Each row below holds a small network's activations on one input, seen along a few directions.
Each table varies a few parts of the input and shows all the possible inputs, shuffled.
Descriptions start from the smaller parts, as in this example, which fits no table here: one of 3 separate values, together with either a single point or one of 9 places around a ring or (one of 5 places around a ring, together with one of 6 places along a line).
Shared parts are said once, and a part with two or three values counts as separate values.
In the rows, 128 means zero.

Other details of the inputs vary at random and push rows far along two fixed directions, the same in every table; ignore that.

Rows:
r1: [ 99 172 138  99 129 138 117 123 131  98  91]
r2: [169 128 106 136 113  36 147 147 140 171  80]
r3: [126 150 188 129 111 129 153 115 151  93  99]
r4: [142 187 146 147 133  68 109 137 173 103 100]
r5: [133 131 133 164 116 188  92 141 189 122 176]
r6: [129  93  76 110 139 142 114 141  96 146 174]
r7: [182  92  90 133 124  76 122 181 153 145 185]
r8: [135 107 146 119 133  91 196 142  92 148  91]
r9: [122 121 136 135 156  84 183 112  82 165  92]
r10: [139  79  81 119 108 138 113 123 118 150 156]
r11: [128 139 141 153 122 189  91 162 187 120 189]
r12: [138  78  83 127 123 134 101 113 105 149 164]
r13: [100 183 167 134 140 141 142 132 150 127 103]
r14: [136  78 105 102 144 129 125 142  91  97 170]
r15: [135 114 130 143 140  93 173 103  95 185  86]
r16: [116 170 174 125 120 144 150 131 154 124 106]
r17: [122 150 186 138 127 123 146 103 143  93 101]
r18: [128 114 100 103 109 101 149 110  93 162  68]
r19: [105 167 121 137 114 147  88 114 151 124  82]
r20: [114 169 184 121 114 136 156 131 149 110 102]
r21: [110 161 182 125 142 124 162 133 137  88 103]
r22: [116 109 116 108 141  84 153 116  66 124  75]
r23: [112 148 105 134 125 183  73 152 155 100 168]
r24: [131 107 137 142 137  86 179 104  88 172  83]
r25: [121 119 102  94 117 104 153 130  89 162  77]
r26: [114 155 156 101  98 135 116 108 140  96  81]
r27: [114 145 108 142 131 179  60 132 156  95 170]
r28: [140 128 154 147 113 184  98 128 178 112 193]
r29: [140 188 150 132 131  75 113 161 177 104 106]
r30: [153  80 108 156 140 136 129 120 110 173 185]
r31: [140  73 102  98 119 128 134 142  97 107 159]
r32: [131 124 132 120 118 173  71 102 155  80 176]
r33: [106 172 179 127 140 134 152 129 141 103 106]
r34: [141  97  83 169 159 143 126 142 114 174 180]
r35: [148  88 105 135 130 145 150 151 115 174 189]
r36: [118 145 156 102 101 128 126 111 133  81  75]
r37: [130  86  78 110 114 140 118 142 113 148 164]
r38: [124 138 154 136 146 177 115 137 166  92 206]
r39: [118 147 158 110 117 125 117  99 125  74  80]
r40: [128 110 138 135 158  78 189 118  78 147  91]
r41: [108 162 124 128 101 151  92 126 161 127  80]
r42: [100 170 138 112 132 133 109 102 127  96  92]
r43: [158  75 114 141 124 138 147 128 118 161 180]
r44: [137 109 139 131 121  95 187 118  98 174  83]
r45: [186  91  90 154 130  67 107 144 145 144 178]
r46: [103 177 120 119 105 151 104 145 151 125  78]
r47: [119 141 103 146 154 110 165 154 103 198  86]
r48: [ 96 174 136 118 132 136 100 108 133 108  92]
r49: [130 125 110 160 141 105 148 124 111 204  81]
r50: [141  74 100 114 126 128 111 109  98 125 165]
r51: [109 163 152  96 103 137 122 127 130  94  86]
r52: [145  91 100 152 159 135 138 127  99 167 192]
r53: [132  77  95 113 146 124 114 119  88 120 172]
r54: [127 135 151 149 148 171 105 115 159  90 206]
r55: [117 131 136 106 129 171  88 133 140  65 186]
Each input here is: one of 5 places around a ring, together with either a single point or (one of 2 separate values, together with one of 5 places along a line).
- Changing only the place on the ring of 5 turns r15 into r16. The same change can be made to r12. Which row results? => r37
- Changing only the place on the ring of 5 turns r53 into r55. The same change can be made to r9. Which row results? => r33
- Change only the place on the line of 5 in r24. List by row number the other rows that result. => r15, r17, r30, r49
- List by row number the other rows that have the place on the ring of 5 in common with r36. => r2, r3, r5, r10, r18, r26, r28, r41, r43, r44
- Start at r42 and move only the place on the ring of 5, one step at a time. The first step leads to r32. Which rows follow, in order? => r18, r25, r1

Rows:
r56: [128 157 160 151 131 163 107 134 182  96 171]
r57: [111 178 157 125 111 112 142 117 142 138  47]
r58: [124 114  89 124 133  99 149 131  85 189  79]
r59: [146  71 112 124 131 131 144 126  98 135 175]
r60: [108 154 151 109 123 141 112 114 133  83 110]
r61: [122 154 141 121 109 135 107 124 154 108 108]
r62: [129 154 145 135 129 153  86 136 175  79 172]
r63: [106 175 152 132 117 135 129 121 147 134  71]
r64: [105 150 149 118 130 155 115 116 134  90 123]
r65: [138  75 108 127 139 143 141 128  98 139 179]
r66: [128 168 170 143 125 126 129 128 169 110 118]
r67: [118 128  92 112 128  59 170 125  67 201  17]
r68: [147  70 103 114 128 125 134 129  96 125 172]
r69: [149  89  92 145 150 131 122 145 119 149 194]
r70: [161  83 100 137 135 112 131 144 122 142 183]
- Changing only one part turns r62 into r67. The same change can be made to r69. Which row results? => r58
- What is each input in this table made of? => one of 3 separate values, together with one of 5 places around a ring
- Change only the place on the ring of 5 in r64. List by row number the other rows that result. => r59, r60, r65, r68
- Change only the choice among 3 separate values in r56. List by row number the other rows that result. => r63, r65

Rows:
r71: [118 145 146 125 131 121 130 116 123 104 111]
r72: [129 116 124 134 135 147 124 129 129 133 162]
r73: [133 124 107 139 139 124 122 144 128 143 141]
r74: [116 142 144 122 133 132 131 124 124 101 120]
r75: [122 150 136 118 115 132 116 129 143 121 109]
r76: [128 121 109 126 136 134 117 136 125 133 150]
r77: [143 119 110 139 126 121 111 136 140 137 144]
r78: [124 156 134 140 132 124 111 131 150 122 118]
r79: [142 115 122 147 127 124 130 128 136 147 142]
r80: [135 110 108 124 123 127 112 124 126 128 143]
r81: [132 119 128 127 140 127 133 135 120 126 154]
r82: [133 106 125 117 132 136 133 134 115 114 148]
r83: [130 111 126 118 129 130 135 138 121 122 150]
r84: [110 149 128 120 130 127 124 127 126 124 104]
r85: [119 142 142 130 132 134 128 110 122 121 105]
r86: [135 118 120 138 136 133 131 119 125 141 145]
r87: [113 146 133 115 122 140 118 130 129 111 106]
r88: [126 115 110 118 126 141 119 138 125 127 146]
r89: [134 153 147 139 123 112 131 128 150 116 113]
r90: [136 112 125 128 121 135 134 126 126 144 139]
r91: [128 116 127 137 133 142 119 118 126 126 157]
r92: [138 118 122 134 131 120 143 146 130 136 146]
r93: [135 118 121 139 129 130 140 141 128 152 140]
r94: [131 110 109 123 124 125 113 122 117 125 134]
r95: [135 121 106 133 128 130 121 147 134 141 144]
r96: [132 102 120 125 120 139 133 124 116 132 135]
r97: [126 153 146 148 133 129 125 124 150 129 118]
r98: [113 141 143 127 133 139 131 119 121 123 107]
r99: [126 151 133 130 116 125 117 137 151 128 110]
r100: [129 115 128 125 138 137 127 133 123 114 161]
r101: [138 114 121 141 120 126 138 134 134 151 138]
r102: [126 104  96 118 139  56 211 128  50 233  28]
r103: [134 109 108 116 120 132 120 129 117 127 130]
r104: [120 138 149 116 119 122 135 122 128 108 100]
r105: [136 119 122 139 143 114 142 143 125 139 145]
r106: [132 122 109 130 135 127 114 126 127 133 147]
r107: [122 148 151 122 125 137 128 135 144 108 128]
r108: [137 106 125 120 121 130 130 132 128 118 152]
r109: [114 144 145 123 121 148 131 125 137 120 116]
r110: [138 107 125 124 127 120 130 122 123 122 147]
r111: [132 121 109 121 126 136 120 141 126 135 144]
r112: [120 143 145 124 113 141 130 119 139 121 110]
r113: [129 148 151 127 122 119 128 120 142 111 115]
r114: [129 153 151 141 134 119 125 131 149 114 125]
r115: [134 118 121 145 141 127 137 138 125 154 142]
r116: [115 145 131 125 129 130 110 118 126 110 112]
r117: [140 114 120 133 127 125 135 119 123 148 132]
r118: [125 151 132 124 120 124 115 121 143 122 106]
r119: [147 113 128 134 125 119 133 144 135 132 148]
r120: [130 106 122 124 130 150 130 129 117 128 143]
r121: [122 136 141 127 122 130 130 110 124 124  99]
r122: [119 149 152 127 130 128 121 119 137 101 127]
r123: [112 143 127 121 131 130 121 126 118 119 105]
r124: [139 102 122 123 128 118 132 121 113 119 140]
r125: [133 108 121 130 124 129 132 116 120 140 136]
r126: [125 153 148 128 133 119 132 120 136 114 115]
r127: [120 138 120 113 117 111 135 124 121 142  83]
r128: [127 148 149 120 119 122 137 128 141 116 107]
r129: [123 114 125 131 136 143 128 127 121 134 151]
r130: [115 151 130 126 128 127 115 119 132 117 110]
- Changing only one part turns r82 into r92. The same change can be made to r123. Which row results? => r73
- Changing only one part turns r113 into r89. The same change can be made to r75. Which row results? => r99
- What is each input in this table made of? => one of 3 separate values, together with one of 4 places along a line, together with one of 5 places around a ring
- Change only the place on the ring of 5 in r75. List by row number the other rows that result. => r76, r106, r111, r118
- Start at r78 and move only the place on the line of 4, one step at a time. The first step leads to r106. Which rows follow, in order? => r130, r116
- Change only the place on the line of 4 in r111. List by row number the other rows that result. => r87, r88, r95
- Change only the choice among 3 separate values in r83. List by row number the other rows that result. => r88, r109
